Each row below holds a small network's activations on one input, seen along a few directions.
In each table, some parts of the input vary, and every possible input appears once, in random order.
Descriptions start from the smaller parts, as in this example, which fits no table here: one of 8 places around a ring, together with either a single point or one of 9 places around a ring or (one of 3 separate values, together with one of 6 places along a line).
Shared parts are said once, and a part with two or three values counts as separate values.
In the rows, 128 means zero.

Table:
R1: [152  46 139 113 105  95 111 142 106 131 114 161 154 127 188 101 111]
R2: [117  46 165  84 123  87 106 165  96 146 114 145 158 153 142 124  96]
R3: [104 226  97 160 139 160 159  86 162  95 142 112  91 114  82 161 135]
R4: [162  50 147  75 140  79 113 167 115 157 115 150 159 125 153 108 126]
R5: [146 118 116 208  88 184 123 152 102 111 142 107  96 123  86 149 142]
R6: [ 92 241  96 175 143 165 155  94 140 125 158  97 104 109 101 123 133]
R7: [ 97 240  99 178 146 162 147  83 141 115 149 100 107 133 101 153 136]
R8: [139 116 131 181 114 181 127 159 103 133 147  99  99 130  52 159 144]
R9: [184 125 115 167 125 175 132 163 122 139 155 106  97 106  64 138 176]
R10: [ 55 170 132  73 157  80 131  97 142 143 119 151 174 126 198  88  84]
R11: [169  49 161  72 138 104 132 151 113 157 101 147 149 121 179  87 127]
R12: [155 125 121 169 115 172 127 168 107 138 150  98  99 115  47 155 165]
R13: [174 118 106 204  95 188 133 145 113 116 147 118  91 113 105 130 162]
R14: [193 116 128 164 127 196 155 147 123 136 139 100  92 106  93 114 176]
R15: [ 99 142 137  62 142  64 111  69 186 109  93 154 155 155 186 126 108]
R16: [ 70 154 136  55 153  69 128  87 164 106 105 161 156 132 183 127  87]
R17: [124  47 148 112  94  92 101 152  95 124 113 151 155 142 171 117  92]
R18: [132  50 156  74 127  75 107 175 101 152 113 143 160 137 138 122 116]
R19: [ 64 168 133  71 161  78 117  83 142 128 110 151 176 150 197 116  88]
R20: [132 214  97 163 128 153 143  74 188 100 133 107  88 142  94 161 154]
What do these inputs look like to the network? -> one of 2 separate values, together with either one of 4 places along a line or one of 6 places around a ring
The inputs of R8 and R2 match in every part but the choice among 2 separate values. If R13 is changed in the same way as R8 into R2, which row does it become? -> R1

Table:
R21: [127 180  98 219  96 192 136 110 127  97 150 104  86 125  90 153 142]
R22: [ 88 147 137  86 145 112 125  95 157 108 109 147 143 135 159 131 107]
R23: [175  96 130 110 126 129 143 143 125 131 117 134 123  98 153 100 151]
R24: [139 145 127  97 135  94 127  94 164 121 107 130 132 144 156 128 136]
R25: [ 77 145 135 114 138  99 137 111 112 127 125 138 146 142 155 127  79]
R26: [114 104 127 139 122 115 101 160  85 131 138 136 149 136 118 153 116]
R27: [147  62 141 132 102 121 116 168 112 129 129 131 119 133  93 143 124]
R28: [142 199 111 145 159 168 157 121 151 136 149  96  96 110  63 144 166]
R29: [157 124 115 110 142 110 129 112 161 137 130 150 137 117 164  98 140]
R30: [170  73 153 128 129 157 131 149 110 148 119 120 125 135 130 113 144]
R31: [ 72 131 135 127 115 112 107 146 104 142 134 122 150 135 126 121 101]
What do these inputs look like to the network? -> either one of 2 separate values or one of 9 places around a ring

Table:
R32: [144 223 100 143 158 153 152 109 160 142 154  89 100 106  70 132 176]
R33: [ 92 202 123 170 148 177 157 127 112 140 149  85 101 124  57 152 128]
R34: [174  70 153  40 156  81 138 111 170 136  93 159 142 124 171 105 133]
R35: [126  25 149 110  85  85 106 177  77 139 116 156 156 127 169 104  95]
R36: [ 73 155 116 114 117  70 114  52 143  84  99 172 165 158 246 123  70]
R37: [161 110 107 214  97 187 128 170  84 114 161 114  96 103  76 147 143]
R38: [112 144 132  33 186  59 129 120 165 160 118 157 171 118 171  98 123]
R39: [ 87 217  89 207  91 176 135  62 173  74 140 119  90 129 129 139 121]
R40: [204 115 112 196 108 207 135 138 122 128 139 108  90 110 101 127 188]
R41: [ 56 124 162  48 163  85 122 133 109 145 117 143 175 139 158 116  81]
R42: [196 162 112 146 136 178 162 121 167 111 129 103  75 107  84 142 192]
R43: [ 72  66 161  83 117  65  78 168  91 141 111 139 176 157 128 148  83]
R44: [185  29 157  95 117 104 117 145 123 148 102 148 149 140 198  77 128]
R45: [109 148 118 192 114 163 118 158  97 129 164 100 104 150  34 183 130]
The inputs of R34 and R42 match in every part but one. If R41 is changed in the same way as R34 into R42, which row does it become? -> R33
What do these inputs look like to the network? -> one of 2 separate values, together with either a single point or one of 6 places around a ring
Which other rows does R38 become when the choice among 2 separate values takes its other values? List them by row number. -> R32

Table:
R46: [182  53 125 186  82 170 119 170  89 127 142 133 114 116 128 115 142]
R47: [ 86 172 136  35 176  67 144  84 170 136 108 154 165 126 205  86 100]
R48: [ 45 166 144  55 166  72 127  90 139 137 111 146 179 137 187 105  72]
R49: [134  96 137 194  98 189 116 207  57 144 161  83 101 126  23 161 146]
R50: [ 27 146 148  71 157  67 114 119  99 141 121 149 190 153 179 121  55]
R51: [137  17 166  61 135  76 107 183  89 170 113 162 177 125 175  88 106]
R52: [176 233  89 159 167 182 164 100 187 128 151  94  80  96  62 145 200]
R53: [ 47 149 138 114 124  89 105 103 122 100 119 141 152 170 138 168  72]
R54: [241 140 119 153 156 198 166 141 161 151 143  87  71  99  58 123 215]
R55: [196  36 148  84 117  99 122 144 140 126  98 151 128 129 148 125 145]
R56: [184  93 128 178 117 190 129 196  92 148 164  95  93 108  33 145 175]
R57: [218  67 146  68 138 105 135 111 182 133  91 143 122 135 164 106 169]
R58: [131  58 135 204  64 168 104 183  54 122 139 120 123 133 116 135 112]
R59: [ 69 147 105 215  73 140 100 135  79 105 155 124 127 141 116 154  86]
R60: [171 202  84 165 134 163 153  66 185 101 130 128  99 102 163 107 174]
R61: [108 175 123  79 144  90 136  67 197  96 106 145 127 144 164 134 120]
R62: [114  21 161 123  86 101  84 185  77 125 110 141 150 159 121 153  94]
R63: [ 65 169 134  99 134  94 119  73 164  97 109 138 140 154 146 153  90]
R64: [ 66 220 110 191 133 181 139 131 102 128 164  85 101 137  36 180 126]
R65: [128 160 128  25 183  63 138  85 180 146 104 158 169 113 212  77 131]
R66: [ 87 240 104 181 144 189 154 103 142 123 154  83  89 119  41 166 143]
R67: [193  68 159  24 171  79 143 127 156 172  93 154 160 115 206  57 150]
R68: [219 113 121 165 133 192 154 172 120 142 150  92  77  93  43 137 196]
R69: [131 245  95 166 157 187 171  98 175 120 153  91  77 108  54 151 171]
R70: [ 91  20 174  81 120  75  94 198  56 165 114 149 185 141 163 109  77]
R71: [ 81 209 104 188 114 167 139  70 141  95 135 118 108 127 139 133 110]
R72: [ 54 108 131 132  96  70  81 138 103 107 126 145 156 166 122 172  68]
R73: [ 73 182 108 207 107 162 117 163  82 132 176  87 109 134  20 181 123]
R74: [151 162 115  70 151  86 130  68 208 107 103 148 130 132 170 128 152]
R75: [ 61 188 109 199 103 159 123 100  99 100 145 120 120 145 132 150  91]
R76: [126 215  92 171 126 165 159  65 175  92 133 125  96 116 156 114 141]
R77: [238 105 115 159 121 180 158 111 160 127 121 121  92 105 158  86 190]
R78: [217  74 118 173  97 173 145 143 118 120 128 129  98 100 142 104 166]
R79: [ 32 106 143  89 130  48  90 153  80 148 128 152 192 150 163 127  51]
R80: [162  16 152 102 103 100  97 171 111 131 111 154 142 144 133 134 123]
R81: [170  37 162  40 150  73 131 158 116 166 100 161 165 109 191  76 126]
What do these inputs look like to the network? -> one of 4 places along a line, together with one of 9 places around a ring
The inputs of R81 and R55 match in every part but the place on the line of 4. If R50 is changed in the same way as R81 into R55, which row does it become? -> R53
Which other rows does R66 become when the place on the line of 4 takes its other values? List them by row number. -> R48, R63, R71
